A small network was shown many inputs. Here are its activations along a few directions, one row for each input.
In each table, some parts of the input vary, and every possible input appears once, in random order.
Descriptions start from the smaller parts, as in this example, which fits no table here: one of 6 places along a line, together with either a single point or one of 11 places around a ring or (one of 3 separate values, together with one of 5 places around a ring).
Shared parts are said once, and a part with two or three values counts as separate values.
(in the rows, 128 means zero)

Other details of the inputs vary at random and push rows far along two fixed directions, the same in every table; ignore that.

Table:
x1: [146 134 123 204 112 169 114  99 114 169 171 142  92]
x2: [154 157 171 111 130 143  86  62  91 153 108 234  84]
x3: [135 139 173 119 122 112 100  89 110 161  77 242  73]
x4: [136 117 105 196 122 190 123 113 120 151 156 146  72]
x5: [121 150 103 134 134 131 127 155 153  93 139  60 163]
x6: [133 119 141   4 155 104 133 124 137 128  75 150 147]
x7: [112 110 106 144 111 101 148 141 105  99 156  71 172]
x8: [142 133  95 197 128 173 101 120 146 149 168 154  79]
x9: [127 157 154 139 113 128 141 148 129 115 148  56 172]
x10: [143 131 151 148 127  88 159 154 122 116 146  60 140]
x11: [138 119 144 109 124 116 160 175 142 155 149  65 165]
x12: [ 96 124 128 197  88 151 131 145 156 153 169 184 108]
x13: [ 90 104 113 188  93 159 126 139 160 150 166 178 101]
x14: [101 121 142 204  83 145 125 139 134 162 173 177 116]
x15: [126 104 101 104 146 122 141 177 154 138 146  62 154]
x16: [122 128 128  98 173 140  88  85 126 182  85 244 106]
x17: [ 94 118  98 211 121 147 112 130 144 142 169 178 115]
x18: [127 131 116 138 136 143 141 146 147  89 131  58 166]
x19: [124  99 109 117 155 135 171 160 127 139 136  57 158]
x20: [133 123 130 102 129 122 167 181 164 145 146  71 157]
x21: [144 139 125 183  96 177 121 135 158 159 168 160  72]
x22: [120 113 129 195 136 161 130 115 125 218 155 147 122]
x23: [140 111 110 149 128  93 152 142 112 113 129  50 135]
x24: [123 137 113 140 114 132 133 136 119 112 132  47 167]
x25: [147 143 156  62 153  62 128  87  82 102  70 139 138]
x26: [148 123 140  58 171  79 129 100 109  76  58 148 130]
x27: [118 105 116 193 110 152 130 140 167 164 140 157  63]
x28: [153 126  95 113 123 130 124 161 142  90 161  58 122]
x29: [139 130 132 129 115  95 165 176 158 105 135  70 124]
x30: [104 111  99 126 115 103 134 170 140  84 161  83 158]
x31: [138 119 109 175 101 186 115 129 162 157 165 154  65]
x32: [142 114 138  31 185 105 133 107 115 117  71 148 164]
x33: [132 112 103 130 132  96 138 171 147  97 134  62 121]
x34: [131 107 111 143 141 108 168 154 120  98 124  56 124]
x35: [123 155 132  30 140 108  90 114 123  80  67 144 149]
x36: [102 131 119 183  96 191 111 134 174 163 143 154  95]
x37: [113 124 125 147 114  97 154 138 107 104 166  73 179]
x38: [137 123 149 121 141 114 161 159 129 156 156  61 172]
x39: [129 174 161  29 123 108 116 118 133  88  68 153 151]
x40: [101 125 148 214 101 143 126 124 120 162 178 172 124]
x41: [139 121 136  32 164  93 125  97  88 138  71 136 164]
x42: [119 165 175 108 109 150  81  83 117 158  79 238 106]
x43: [151 138 130 111 131 148  79  51  82 150  92 225  80]
x44: [124 151 132 144 118 128 139 133 121 116 142  50 173]
x45: [149 136 139 190  91 172 115 129 136 168 172 153  80]
x46: [128 136 129 126 159 114  86  79 120 142  73 243  73]
x47: [121 121 137  52 155  86 126  99 102  62  84 168 166]
x48: [121 151 141  43 149 121 119  96  95  80  58 138 152]
x49: [169 136 133  40 162 112 115  90 104  68  84 144 131]
x50: [102 106 107 139 124 116 164 152 113  84 151  78 161]
Each input here is: one of 5 separate values, together with one of 10 places around a ring.
Q: Changing only the choice among 5 separate values turns x37 into x22. The same change can be made to x50. Which row results?
A: x19
Q: Changing only the choice among 5 separate values turns x11 into x14. The same change can be made to x15. Which row results?
A: x30
Q: Change only the choice among 5 separate values in x5. List by row number the other rows that result.
A: x8, x16, x17, x46

Table:
x51: [122 126 141 142 129 149 119 120 135 175 118 174 109]
x52: [132 121 132 135 137 151 118 116 132 177 125 171 111]
x53: [137 137 154  35 155  92 128 111 113 115  68 144 149]
x54: [131 131 110 178 106 132 136 157 142 104 172  67 124]
x55: [124 107 106 162 129 139 152 167 147 144 166  68 141]
x56: [122 129 126 157 109 144 104 104 119 127 126 175  97]
x57: [128 138 128 158 113 140 110 106 126 128 131 182  92]
x58: [144 132 145  34 166  95 128 105 109 121  69 140 144]
x59: [122 140 124 157 113 149 107 101 123 125 126 171 103]
x60: [142 124 126  50 147  89 161 160 127  91 125  38 182]
x61: [135 131 134  50 135  85 162 165 133  83 126  39 188]
x62: [114 129 149 166 125 127 119  95  95 161 129 175 133]
x63: [135 111 112 163 131 144 154 165 149 160 162  62 136]
x64: [125 141 129 158 119 148 100 107 125 125 129 175  97]
x65: [128 132 106 182 107 145 136 152 142 104 169  67 135]
x66: [122 127 141 139 126 150 117 119 135 172 124 178 114]
x67: [133 125 134  43 163  93 126 111 111 109  77 148 148]
x68: [136 147 140  53 135  93 118 102  92  67  84 149 134]
x69: [129 138 128 154 114 137 104 108 124 125 128 176  93]
x70: [116 113 113 168 116 136 152 172 155 141 168  71 146]
x71: [128 128 127 159 118 144 110 104 125 125 131 176  96]
x72: [114 110 110 172 123 133 154 171 155 136 164  72 146]
Q: What is each input in this table made of?
A: either a single point or one of 9 places around a ring or (one of 2 separate values, together with one of 6 places along a line)
Q: List by row number the other inputs of the same sort as x54.
A: x56, x57, x59, x64, x65, x68, x69, x71
